A small network was trained on invented records. Each row is its activation on one of them, seen along a few directions.
Each row is followed by the record's values for the fields Forot, Revu, Nus, Samar, Deti, Kevo, Lomi, Fef.
Not every record has every field; a missing one is left out.
Other fields move the rows too, some of them a lot.
In the rows, zero is written as 500.
Random noise pushes rows far along 3 fixed directions. That doesn't count. These rows show it; they differ only by the noise:
[477 606 530 443 357 407 598 607 375 429 474 546 505 534 501 599 686 452
 569 537]
[517 550 589 453 629 429 559 357 365 461 582 614 514 406 450 578 491 392
 463 355]
[514 561 575 456 625 414 580 320 405 436 571 623 481 408 460 589 489 397
 493 344]
[512 494 558 353 683 424 389 479 376 607 617 586 638 498 414 553 468 365
 420 553]
[478 553 493 352 472 385 452 610 443 545 520 551 582 594 468 585 610 417
 544 668]

[450 445 520 386 757 484 381 409 457 661 611 587 618 481 428 463 313 491
 391 541]  Forot=t3 Fef=k2
[492 567 423 519 370 407 553 457 765 392 407 456 304 628 644 550 535 526
 653 546]  Forot=t2 Revu=u2 Nus=s2 Samar=d1 Fef=k2
[348 478 559 477 470 544 519 855 237 644 504 548 641 617 469 445 539 611
 466 561]  Forot=t3 Fef=k2
[549 539 509 572 561 550 612 338 536 339 470 631 378 437 533 534 449 522
 561 287]  Forot=t1 Deti=g3 Kevo=f2 Lomi=c2 Fef=k3
[483 598 520 589 441 394 680 347 568 264 489 520 385 379 549 656 569 452
 553 332]  Forot=t2 Revu=u2 Nus=s2 Samar=d1 Fef=k2
[565 482 533 512 589 595 498 397 590 455 448 503 391 558 510 448 423 514
 481 387]  Forot=t2 Revu=u1 Nus=s2 Samar=d1 Fef=k3
[578 413 415 408 513 546 374 496 760 550 455 419 443 593 552 435 437 437
 534 739]  Forot=t2 Revu=u2 Nus=s2 Samar=d1 Fef=k3
[443 512 489 520 366 479 488 632 511 527 460 479 504 583 576 483 543 540
 547 581]  Forot=t1 Deti=g2 Kevo=f2 Lomi=c1 Fef=k2
[607 503 513 474 525 528 362 456 487 512 588 411 595 441 442 481 507 317
 387 558]  Forot=t2 Revu=u2 Nus=s1 Samar=d1 Fef=k1
[454 446 502 487 477 559 398 637 431 579 532 385 569 514 473 423 507 577
 436 576]  Forot=t2 Revu=u1 Nus=s1 Samar=d1 Fef=k2
[477 470 570 560 674 547 505 391 473 515 567 601 476 393 523 505 374 505
 470 318]  Forot=t1 Deti=g2 Kevo=f2 Lomi=c1 Fef=k2
[671 534 645 597 621 608 491 394 433 497 608 494 454 337 493 516 409 401
 342 308]  Forot=t2 Revu=u2 Nus=s2 Samar=d1 Fef=k2
[547 380 518 438 653 612 270 708 439 746 582 443 641 598 424 426 398 544
 390 728]  Forot=t2 Revu=u2 Nus=s2 Samar=d1 Fef=k2
[452 562 421 469 250 496 543 793 556 416 362 531 498 681 565 564 698 577
 655 668]  Forot=t1 Deti=g3 Kevo=f2 Lomi=c2 Fef=k3
[588 355 637 581 524 727 407 574 371 614 552 402 523 505 500 329 364 569
 336 476]  Forot=t2 Revu=u2 Nus=s2 Samar=d2 Fef=k2
[509 463 512 414 826 481 469 234 613 547 564 628 454 447 475 499 219 455
 520 352]  Forot=t3 Fef=k3
[574 529 337 402 368 393 372 464 797 508 526 438 486 538 436 542 625 384
 584 837]  Forot=t2 Revu=u1 Nus=s1 Samar=d1 Fef=k2
[515 484 538 547 403 621 501 636 467 491 427 495 485 579 545 468 467 565
 500 471]  Forot=t1 Deti=g3 Kevo=f2 Lomi=c2 Fef=k3
[546 493 487 421 602 457 330 451 505 585 561 534 645 495 417 516 472 385
 416 601]  Forot=t1 Deti=g3 Kevo=f1 Lomi=c2 Fef=k1
[579 565 574 516 661 496 531 273 423 421 588 625 434 370 545 606 482 335
 439 216]  Forot=t1 Deti=g3 Kevo=f1 Lomi=c1 Fef=k2
[440 572 439 620 385 425 669 269 678 347 435 546 314 423 564 538 500 559
 645 381]  Forot=t1 Deti=g2 Kevo=f2 Lomi=c1 Fef=k2
[584 502 547 514 604 561 475 378 496 414 558 535 389 444 530 497 474 395
 456 281]  Forot=t2 Revu=u2 Nus=s1 Samar=d1 Fef=k3
[532 429 470 515 392 504 486 353 641 493 497 399 490 414 501 449 512 523
 438 574]  Forot=t2 Revu=u2 Nus=s2 Samar=d1 Fef=k2
[579 460 628 569 613 625 461 464 371 505 538 545 517 447 498 470 372 472
 367 315]  Forot=t1 Deti=g3 Kevo=f2 Lomi=c2 Fef=k2
[345 504 474 490 661 451 603 389 558 518 506 646 463 525 480 491 354 596
 591 408]  Forot=t3 Fef=k1
[523 483 478 595 353 439 562 351 576 375 499 410 456 382 460 469 505 468
 500 458]  Forot=t2 Revu=u2 Nus=s1 Samar=d1 Fef=k3
[498 626 483 578 368 329 626 423 593 341 436 498 434 448 493 574 649 525
 549 462]  Forot=t2 Revu=u1 Nus=s2 Samar=d1 Fef=k2
[501 473 591 526 569 628 441 561 383 579 514 503 540 552 547 447 434 506
 404 382]  Forot=t1 Deti=g3 Kevo=f1 Lomi=c1 Fef=k1
[612 512 620 533 468 527 449 667 276 519 541 425 630 383 445 526 582 400
 332 422]  Forot=t2 Revu=u2 Nus=s2 Samar=d1 Fef=k3
[486 602 478 422 417 381 591 491 490 405 473 584 443 538 513 613 615 446
 617 513]  Forot=t3 Fef=k2
[510 457 454 347 746 430 251 429 558 685 594 549 718 562 387 527 374 379
 420 690]  Forot=t1 Deti=g3 Kevo=f1 Lomi=c2 Fef=k1
[509 364 518 481 609 537 361 357 615 616 492 435 577 478 378 456 332 481
 387 569]  Forot=t2 Revu=u2 Nus=s2 Samar=d1 Fef=k1
[613 426 572 510 591 556 389 434 451 634 574 387 648 434 390 460 405 408
 311 535]  Forot=t2 Revu=u2 Nus=s2 Samar=d1 Fef=k1
[354 571 521 568 488 426 710 483 392 419 453 578 490 437 476 504 531 583
 594 373]  Forot=t3 Fef=k1

Which values does each new row have?
[507 498 612 473 602 517 510 505 309 539 567 560 565 441 441 517 465 424
 434 412]  Forot=t3 Fef=k2
[465 556 558 480 508 480 625 507 392 451 501 602 447 486 536 533 494 547
 509 361]  Forot=t3 Fef=k2
[459 527 483 440 559 477 538 480 505 505 487 572 485 517 499 510 421 539
 541 482]  Forot=t3 Fef=k3
[405 555 564 527 547 414 671 494 317 422 501 617 484 442 493 546 544 498
 557 319]  Forot=t3 Fef=k2
[525 507 553 516 404 584 467 734 355 496 435 513 540 577 515 490 545 528
 458 481]  Forot=t1 Deti=g3 Kevo=f2 Lomi=c2 Fef=k3
[542 516 597 597 345 633 554 698 342 446 420 484 485 531 550 478 544 555
 454 390]  Forot=t1 Deti=g3 Kevo=f2 Lomi=c2 Fef=k3
[544 587 386 399 651 326 398 404 739 466 487 573 406 597 536 652 492 399
 658 632]  Forot=t2 Revu=u2 Nus=s2 Samar=d1 Fef=k2
[508 479 500 404 529 432 344 651 463 620 530 418 658 512 444 534 531 415
 388 636]  Forot=t2 Revu=u2 Nus=s2 Samar=d1 Fef=k3
[563 440 613 539 438 668 497 662 413 500 452 428 447 515 543 483 462 566
 417 411]  Forot=t2 Revu=u2 Nus=s2 Samar=d1 Fef=k3
[342 539 564 540 381 534 633 804 227 529 468 554 568 570 498 479 612 625
 511 491]  Forot=t3 Fef=k2
[477 542 501 603 503 449 592 333 488 450 542 546 478 383 487 531 484 464
 498 390]  Forot=t1 Deti=g2 Kevo=f2 Lomi=c1 Fef=k2
[429 516 432 303 507 407 398 692 543 621 502 571 568 705 518 545 520 527
 567 758]  Forot=t3 Fef=k2
[457 502 531 576 501 473 547 418 407 489 567 531 573 362 465 507 514 455
 429 442]  Forot=t1 Deti=g2 Kevo=f2 Lomi=c1 Fef=k2
[487 452 601 392 600 576 331 735 248 686 576 496 724 552 430 468 485 424
 363 647]  Forot=t3 Fef=k2
[479 463 313 444 457 369 486 328 817 471 475 416 470 447 496 475 451 546
 570 724]  Forot=t2 Revu=u2 Nus=s2 Samar=d1 Fef=k3
[635 433 570 496 726 566 413 220 577 539 578 521 426 443 502 484 296 410
 357 274]  Forot=t2 Revu=u2 Nus=s2 Samar=d1 Fef=k3
[454 521 502 434 542 470 500 497 507 525 494 547 488 542 507 527 477 480
 574 555]  Forot=t3 Fef=k2
